These are the activations of a small neural network, seen along a few directions. Each row is one input.
Each table varies a few parts of the input and shows all the possible inputs, shuffled.
Descriptions start from the smaller parts, as in this example, which fits no table here: one of 6 places along a line, together with either a single point or one of 11 places along a line or (one of 3 separate values, together with one of 8 places around a ring).
Shared parts are said once, and a part with two or three values counts as separate values.

A family of inputs:
x1: -28 -75  36 -18  34  10 -30  10 -34 -42  16
x2:  55  95  15  19 -11  -3   2 -18   8 -26  -6
x3: -31  32 -20 -36 -72   6  18   7   7  36 -12
x4: -10   2 -39 -34  45  29 -16   1  50   4 -12
x5:   5  54  35  38 -55 -16  -4  -1  16  34  16
x6:  27  23   6  39  59  -1 -15   8  65   2  34
x7:  13  71 -42 -50 -26  11  21 -14   8 -26 -46
x8: -37 -41  -4 -21  18  16 -21  72   4 -19 -30
x9: -11 -17  -2 -27 -64 -27   8 -44 -11  10  25
x10:  20  34 -17 -43 -13  -6  33 -62 -24 -48  20
x11:  23 -19  25  81   4 -18  18  22 -17  48 -15
x12: -21 -31 -36  11 -11   6  22  34 -45  44 -29
x13:   7 -17  61  42  36   5 -27  66  12 -14  10
x14:  -3 -78  -1  15   5 -23   8 -28 -63  23  -5
x15:  -9 -35 -17 -16  53  13 -17 -55  22 -27  35
Describe the family of inputs behind these rows.
Answer: one of 3 separate values, together with one of 5 places around a ring
Changing only the place on the ring of 5 turns x7 into x8. The same change can be made to x10. Which row results?
Answer: x1
Change only the choice among 3 separate values in x9. List by row number the other rows that result.
Answer: x3, x5

A family of inputs:
x16:  -9 -13 -14  -4  30  10   3  19   3   7  -9
x17:  -5 -13  -1 -18  11   7 -10   6 -10 -25  -2
x18:  12  -3  22  20  11 -15  -1  -3   5 -13  17
x19:  -5 -26  -7  16   7   4   6  16 -14  27 -16
x20: 11  0  6 29 24  2 -2 29 10 15 -6
x21:  13  -5  13  25  23   0 -13  -2  12  14  15
x22:  12  54 -24 -22 -53  -6  24 -35  -1  11 -11
x23:  -9 -19 -13  -7  28   8  -9 -13   4   4  14
x24:  -8 -17  -3 -11  16  -7   3 -14  -2 -24  15
x25:   9   3  25  15   4   3 -14  14  -4 -16  -1
x26:  -2 -29   9   5  -7 -16   7 -14 -19  -3   7
x27: -24  -9  -6 -20   1   9  -8  20   8 -10  -3
x28:  -6 -21  10  -2 -13   0  -4   4 -31  -6  -5
x29:  -7 -30  -2   8   3   0  -2 -13 -17  25   9
x30:  -5   6  19  11  -5   4 -12  30  16  -2  -2
x31:  14  62 -29 -38 -27   2  20 -36  20 -10 -10
x32: -16 -18   4  -6 -20   0  -2  22  -9   8  -5
x33:  27  79  -7  -1 -34  -6  13 -27  28   0  -7
Describe the family of inputs behind these rows.
Answer: one of 3 separate values, together with either a single point or one of 5 places around a ring
Changing only the choice among 3 separate values turns x31 into x22. The same change can be made to x16. Which row results?
Answer: x19
Change only the place on the ring of 5 in x25. List by row number the other rows that result.
Answer: x18, x20, x21, x30

A family of inputs:
x34:  -9 -35  40  38  39   7 -14  51 -14 -19 -10
x35:  -4  35 -44  -9 -41   5  26 -35 -14  11 -12
x36:  -7  35 -28 -39 -43 -13  23  -6   8  -1 -28
x37: -21 -76   1  12  19  13  -8  14 -22  19 -16
x38:  12 -58   2   6  55   2 -21   9 -20  -9   8
x39:  23  67  -9   7  -8  -5  29   8  28  12 -14
x40:  17  36  -5 -41  -7   7  -1 -33   7 -14  17
x41:  14  45 -33 -31   3  -9  35 -23  20  -8   1
x42: -46 -64   0  -4  10  -2 -10  43 -30   9  13
x43: -23 -59   8   0  44   8 -19   9  16  10  29
x44:  22  68 -19  29 -16   5  17 -15  15   9  -3
x45:  22 -39  21  43  43   6 -30  36 -13  11  -8
x46:   3  27  -9 -42 -43  11   5 -18 -18  10  -8
x47: -18 -54  24   2  50   3  -7  22 -20 -42   5
x48:  11  46 -40  -5  -4   5  21 -52  13 -17  11
x49: -14 -40  28  36  33   9 -25  39  25  32  12
x50:  10  39 -16 -32 -28   9  -3 -33  30 -41   3
x51:  29  58  16  -5 -20  10  -5   3  10  10   3
x52:  -8  37 -15 -27 -36   0  -1 -34 -19  14 -13
x53: -36 -68   4  -1   9  10 -15  21  -6  34   2
x54:   1 -46  24  47  43  13 -20  33   7  18  -5
x55: -34 -55   6  -3  44  -3 -13  28  -6 -18  38
x56:  15  69  11  14 -12   2 -12 -19  14  10  -5
x57:   7  46 -11 -26   0  -3  -6 -49   8 -11  11
x58:  28   9  41  51 -29 -30   8 -13   0  13  14
x59:  -7 -66   7  13  54  11 -13   0   3  -5   8
x60:  24  63   4   1 -41   9  -9   7  31 -14 -11
x61: -30 -63  17   0  17   4  -2  37 -45 -15 -16
x62:   8  45 -24 -37  -8 -15  17 -22  37 -28  -5
x63:   0 -67  -2   6  21   5 -18  20 -43  13 -16
x64:   4 -18  16  14 -50 -31  18 -31 -32  15   4
x65:  -2  30 -20 -35 -65  11   3 -17   2 -14 -21
x66: -25 -35  25  35  33  -1 -18  61   0   5  24
x67:   0  35 -37 -32 -33  -6  39  -9  -5  17 -22
x68:  17  66  -2  -2 -19 -14  11  13  40  -4 -19
x69:  18  -8  22  14 -14 -33  17 -45 -10 -11  28
Changing only one part turns x46 into x51. The same change can be made to x53. Which row results?
Answer: x49
Describe the family of inputs behind these rows.
Answer: one of 3 separate values, together with either a single point or one of 5 places around a ring or one of 6 places around a ring
Change only the place on the ring of 6 in x44. List by row number the other rows that result.
Answer: x39, x51, x56, x60, x68
Which other rows agree with x50 in the choice among 3 separate values? List them by row number.
Answer: x38, x40, x41, x43, x47, x48, x55, x57, x59, x62, x69
Change only the choice among 3 separate values in x64. List by row number the other rows that result.
Answer: x58, x69

A family of inputs:
x70: -19  11 -51 -40   7  16  24  -6 -12  -2 -16
x71:   7  -9 -13  12 -21   4   5  10 -32  46 -33
x72:  19 -13  23  27 -30 -17  14 -29 -42  -2   8
x73:  31  80  33  52 -20  -9   0   9  17  22  -6
x74: -18 -49   9  18  38  -2 -11  -2  16   7  26
x75:  -3 -45  27  22  46 -11  -9  -6 -16 -35  24
x76: -25 -43  16  -4  15  12 -23  56   5 -13  -7
x77: -12   7 -31 -43  -5   1   1 -51   4   4  27
x78:  -8 -43  -9  10  53  21 -16  33  -6  10 -12
x79:  -5 -10  16  -5 -57  -1 -12  29 -20  25 -30
x80:  40  31  32  28  49   3 -21  35  56  -4  14
x81: -32   8 -17 -61 -28   9   9  10   2 -21 -20
x82:   2 -15   4  22 -36 -13  11 -23 -12  42  10
x83:   5   4 -17 -39  -7 -19  17 -52 -15 -47  14
x84:  18  86 -23   1  -4   7  11 -13  55 -31   2
Describe the family of inputs behind these rows.
Answer: one of 3 separate values, together with either a single point or one of 4 places along a line
Changing only the choice among 3 separate values turns x72 into x75. The same change can be made to x73. Which row results?
Answer: x80
Which other rows agree with x83 in the choice among 3 separate values? List them by row number.
Answer: x70, x77, x81, x84
Change only the choice among 3 separate values in x70. List by row number the other rows that result.
Answer: x71, x78
